These are the activations of a small neural network, seen along a few directions. Each row is one input.
In each table, some parts of the input vary, and every possible input appears once, in random order.
A made-up example of a description, with smaller parts first: ring(5) and (point or line(11) or (values(2) and line(6))).
Shared parts are said once, and a part with two or three values counts as separate values.

Other details of the inputs shift rows strongly along three fixed directions, in all tables alike. That doesn't count.
To show where, the next rows are all for the same input, with only those details redrawn:
[-13  10  37   1  -3  10   0  -5  -4   0   7]
[ -2  10  54  -2 -17  30   0  -1 -23  -1  23]
[ -8 -13  -3  10  37 -58  -7 -11  52   5 -71]
[ -9 -12   6  12  36 -50  -9  -3  48  10 -73]
[-23  19 -45   5  14 -30  14 -43  32 -39 -18]
[ 31 -13  92  -1 -14  27 -26  23 -28  16  -9]
[ -5 -12 -14  12  47 -69  -8 -16  60   5 -94]
[-27  -6   9  11  35 -43   9   0  47  19 -53]

A family of inputs:
row 1: [ 28  31  38 -13 -26  16 -12   4 -34 -10  43]
row 2: [-18 -26  58  18 -14   6   7  31  -9  29  -7]
row 3: [ 31 -25  83   0 -30  -7 -21  51 -18  45 -28]
row 4: [  2  24 -20  -6 -39   6  19 -26 -12 -23  16]
row 5: [-36   0 -23   1  38 -10   1   9   0  15   8]
row 6: [ 28 -24  11   1  -4  23 -37  11 -46  -7  20]
row 7: [-39 -11  44 -12  34  17  31  65   1  64  22]
row 8: [-14 -36  -2   5  -8  15  -6   5 -22  12  15]
row 9: [ 54   7  32  13 -37  34 -10   3 -41 -30  44]
row 10: [ 59  12 -13   1 -12   7 -33 -55 -22 -66  -8]
row 11: [ 46 -19 -56  -9   8   0  -5 -31  -3 -39 -21]
row 12: [-44   7 -25  31 -10  -7  56  -3  22  11  20]
row 13: [ 51 -43  34 -23  -2  -4 -41  34 -20  37 -61]
row 14: [-60  16 -11  13   1  30 -14  18  29  10  25]
row 15: [ -3   0  -5 -31   8   9   2   7 -14  30  -3]
row 16: [-17   3 -42  15  24 -15 -13  14  74  12 -26]
row 17: [ 20  13 -44 -16   9  33  15 -29 -19 -22  29]
row 18: [  2  12   3  15 -21  17  33  -4  -4  -7  12]
row 19: [ 49 -57  35 -22  -4 -16 -41  35 -14  41 -50]
row 20: [ 61  15 -60   7  15 -47 -20 -55  24 -60 -19]
row 21: [ 23  -2 -32  18  -6 -32 -23 -29   7 -47 -13]
row 22: [-34  -1 -46   0 -12  31  53  -5 -10  -9  60]
row 23: [-61  50 -31  -8 -18  29   8  19  26  17  52]
row 24: [-11  10 -11 -18 -16  20   6  19 -35   8  52]
row 25: [  6   8  42 -12  -7 -11   1  13  10  31 -13]
row 26: [-15  37  -3   3 -12  13   4 -24 -19 -45  59]
row 27: [ 93 -21   6 -17  -2  27 -70 -34 -52 -37 -14]
row 28: [ 60  21 -33   3 -12   3  -2 -56  -6 -54   8]
row 29: [-67 -11 -20  -1   3  24  38   3  -7  23  15]
row 30: [-27   6 -81   4  22 -11  37  -9  18 -23  27]
row 31: [-52   7 -12 -23  35 -23  24  37  17  53   4]
row 32: [-59  15  18  14 -23  30  38   6 -13   1  33]
row 33: [ -1   3  29   1 -15 -24  -1  31   4  24 -10]
Changing only one part turns row 12 into row 2. The same change can be made to row 17. Which row results?
Answer: row 27
What do these inputs look like to the network?
Answer: values(3) and (point or (values(2) and ring(5)))
Which other rows does row 8 become when the values(3) part takes its other values? List them by row number.
Answer: row 19, row 22
Which other rows does row 5 become when the values(3) part takes its other values? List them by row number.
Answer: row 7, row 31

A family of inputs:
row 34: [ 15 -12  17  -5 -17  23 -16 -14 -29 -25   6]
row 35: [-50  35 -47   9  17 -12  31  -7  32  -9  35]
row 36: [-36 -19  71   1   2   7  17  40  -5  70 -13]
row 37: [-26  -6  68   4  13   5  -8  56   6  54   9]
row 38: [-46  18 -45   7  10 -10  49 -11   4  -9  19]
row 39: [ 35 -14  -1   6 -33   7  -5   7 -33 -11  17]
row 40: [ 48 -17 -10   5  39 -64 -49  11  45   4 -86]
row 41: [ 38  -6  -7  -6  -4  26 -13   1 -38 -18  31]
row 42: [-31 -16  73   9  11  13  33  50   2  71  -6]
row 43: [  1  -1 -26  13  16 -36 -12 -24  34 -12 -61]
row 44: [ 26  -3 -26  16  -5 -53 -18  -8  36 -14 -35]
row 45: [ 20 -16  18   2 -11  24 -13 -13 -24 -27  12]
row 46: [ 51 -37   9  -1  35 -73 -35 -10  46   4 -95]
row 47: [-62  34 -44   1   9 -13  20 -12  23  -4  33]
row 48: [ 32   6   5   2 -11  33 -26  -6 -14 -18  22]
row 49: [-52  32 -33  16   9 -17  34 -28  25 -22  30]
row 50: [  32  -34    2   15   29  -59  -48  -14   44    2 -105]
row 51: [-48  36 -33  18  11 -15  40 -21  28 -20  27]
row 52: [-51  32 -49 -12  13 -14  47  -3  32   4  19]
row 53: [ 25  -2  10  -4 -15  13  -8  -6 -42 -17   6]
row 54: [ 33  -9  -1  -6  -9  37 -18  -2 -25 -25  25]
row 55: [ 19  -8 -36  -4  21 -26  -4  -5  22  10 -39]
row 56: [ 30  -3  -6 -10 -11  32 -17   1 -25 -24  15]
row 57: [-29  -8  84  -1  11   3  30  55  12  62  -6]
row 58: [-35 -22  75   6  10   9  25  45   0  73  -5]
row 59: [-51  29 -34  -7   2 -19  45 -20  23  -6   8]
row 60: [-18 -12  60 -20   4   3  -5  46   2  56  -7]
row 61: [ 29  10   5  -1 -14  31 -25   1 -16 -13  12]
row 62: [  6  -8 -34 -11  29 -46  -7 -13  42  -1 -34]
row 63: [ 30  -2 -10 -14 -12  21 -20  -1 -41 -14  16]
row 64: [ 36   0 -10 -10  -9  25 -12   3 -41 -18  25]
row 65: [ 14  -9 -43  -8  19 -33 -13 -13  22   8 -47]
row 66: [ 30  20  24   7 -14  11 -13  -5 -20 -25  12]
row 67: [ 50   8   3 -11 -46   8  -9 -13 -22 -32  26]
row 68: [ 23  13  -3  -5 -20  30 -32 -10 -22 -18  13]
row 69: [ 21  -6   0 -15 -14  30 -24   2 -28 -16   8]
row 70: [ 55 -32  -7  -9  43 -67 -37   8  52  13 -92]
row 71: [  5  12  14  15 -12  28   3 -15  -7 -19  19]
row 72: [ 32 -13  -5  -9  -6  23 -20  -5 -39 -16  31]
row 73: [ 33  -8  12   4  -6  15  -3  -6 -34 -19  15]
row 74: [ 29 -11  11   1 -10  16  -9 -15 -40 -23  24]
row 75: [ 32  16   1 -25 -20  17 -18  -8 -24 -18  17]
row 76: [ 15 -19 -42  -2  27 -34 -11 -19  29   6 -35]
row 77: [-58  40 -45   1   7 -12  24  -5  22  -4  26]
row 78: [ 29  -3   9  14 -44  18 -17  -1 -10 -15  13]
row 79: [-50 -17  85  18  10  15  15  50  14  63  -9]
row 80: [ 19   4   5  -6 -19  29 -37 -12 -21 -15  18]
row 81: [ -1  -6  -9 -12  -5  16  -8   2 -31  -1  25]
row 82: [-56  34 -34  11   4 -19  29 -28  20 -19  22]
row 83: [-52  14 -54  -7   8  -5  32 -19  16  12  21]
row 84: [-44 -32  62  -3  15  25   9  62   2  63   5]
row 85: [ 43 -39  -4   8  31 -49 -32   1  34  -6 -98]
row 86: [ 22  -1  11  -6 -23  29 -14 -14 -34 -31   7]
row 87: [-55  24 -32  -7   2 -21  42 -27  23  -8  15]
row 88: [ 21 -10  12  -4 -14  11 -13 -12 -41 -16  11]
row 89: [ 26  10  20  10 -18  27 -13 -11 -18 -22   3]
row 90: [-34  10 -44  10 -20 -11  45 -10  15   8  23]
row 91: [-24 -17  57  -1  14  20  19  58   1  76   3]
row 92: [-51  40 -34  10   2 -17  31 -21  18 -17  16]
row 93: [ 17 -13   2 -15 -12  28 -29  -3 -26 -15  14]
row 94: [-45  34 -34  -3   5 -16  54 -17  25  -9  17]
row 95: [ 38   7   5  -6 -26  21 -10 -26 -38 -21   8]
row 96: [-42 -24  76  10  12  22  27  59   3  54  -5]
row 97: [ 21  -6 -27   6  16 -34   3 -21  21  -3 -47]
row 98: [-59   2 -46  13 -17  -3  50   1  24  -4  26]
row 99: [ 24  -2   9   0 -10  28 -32  -7 -13 -13  20]
What do these inputs look like to the network?
Answer: ring(6) and (point or (values(2) and ring(5)))
Changing only the ring(6) part turns row 95 into row 53. The same change can be made to row 65. Which row results?
Answer: row 63
List by row number the other rows that have the ring(6) part in common with row 67.
Answer: row 46, row 52, row 57, row 59, row 60, row 62, row 70, row 75, row 87, row 94
Which other rows does row 86 become when the ring(5) part takes its other values? List them by row number.
Answer: row 34, row 45, row 85, row 96
Which other rows does row 47 become when the values(2) part takes its other values? List them by row number.
Answer: row 82

A family of inputs:
row 100: [  5   0  16  -3 -19  44  -2  21 -36   3  50]
row 101: [-18 -18  87   4   2  -2   2  45  -4  56 -34]
row 102: [-34  16 -25  -9   5   1  31  12   1  17  35]
row 103: [-43  37 -18   8 -10  29  27 -25  -1 -29  58]
row 104: [-38   8 -41   1  17 -10  35   6  15   8  23]
row 105: [ 29 -21  70  -4  17 -16 -50  33  14  36 -61]
row 106: [ 22 -14 -13  12   5 -35 -21 -28  19 -25 -56]
row 107: [-22 -36  -7  -4  43 -54  15  21  38  48 -67]
row 108: [-32  10 -43  22  13 -38  27 -20  50 -10 -26]
row 109: [-56 -14 -35  12  24 -26  39  17  45  36 -20]
row 110: [ 32 -11 -43  -4  27 -16 -23 -20   7 -22 -25]
row 111: [ 14 -20  68 -17 -12  28  -1  54 -29  52   7]
row 112: [ 34  -2 -24  15   8 -37 -24 -24  27 -33 -35]
row 113: [-39  15 -55  -2  -5   7  21  -8   5 -10  41]
row 114: [ 65  -5  16   4 -17   4 -24 -34 -31 -48  -9]
row 115: [  8  11  63  -4 -12  11  -3  31 -13  23  16]
row 116: [-50  12  30   1  24 -12  21  23  30  40  -7]
row 117: [  4   2  13 -16 -31  49   4  -4 -54  -5  51]
row 118: [ 52   3  -4   6 -16  -8 -44 -23  -2 -40 -13]
row 119: [-39   5 -37  -2 -15  27  28 -19 -20 -14  45]
row 120: [ -2   4 -39  -4  -3   8  23 -14  -4 -13  24]
row 121: [ 26   6  48   2 -17  34 -36   2 -24 -11  12]
row 122: [ 33 -10 -30  -6 -18  10 -19 -15 -13 -21   3]
row 123: [-50   5  -7 -16  16  10  14  25   7  34  14]
row 124: [ 34 -19 -23   1  -8  12 -14 -27 -27 -31   2]
row 125: [-44  -1 -10  -9   0   1  29  23  10  36  11]
row 126: [ 28  -5 -19  13   1 -36 -23 -23  30 -21 -50]
row 127: [ 67   6  -5   7  -9 -13 -32 -31  -7 -48  -7]
row 128: [ 27 -16  28 -19  -4   9 -30  34 -19  24  -3]
row 129: [ 38 -34  36  -4   2  14 -14  13 -32  12 -12]
row 130: [ 31  -4 -26  -4   0  24 -29 -18 -21 -33  11]
row 131: [ 67   3  -4   8 -14 -12 -24 -33  -5 -43 -18]
row 132: [  7  -1  21 -12 -13  50 -23  17 -36   4  34]
row 133: [-12  25 -24   5   9  -1   9 -29  13 -31  17]
row 134: [-17 -23 -40  23  43 -81   7 -21  69  -3 -93]
row 135: [-12 -16  88   4   5  -6   9  44  -4  54 -32]
row 136: [-45  44 -24   0 -17   7  32 -17   5 -16  52]
row 137: [-46  43 -24   2 -24  12  41 -19   3 -15  45]
row 138: [ 12   0   3 -16   7  20 -13   7 -20   7  15]
row 139: [-36  15  34   5  -2  -6  33  25  14  35   2]
What do these inputs look like to the network?
Answer: values(2) and line(4) and ring(5)
Changing only the values(2) part turns row 121 into row 132. The same change can be made to row 108. Which row results?
Answer: row 109
Which other rows does row 124 become when the ring(5) part takes its other values? List them by row number.
Answer: row 107, row 117, row 119, row 129
Which other rows does row 125 become when the values(2) part takes its other values? List them by row number.
Answer: row 137
Which other rows does row 111 become when the values(2) part takes its other values? List them by row number.
Answer: row 139
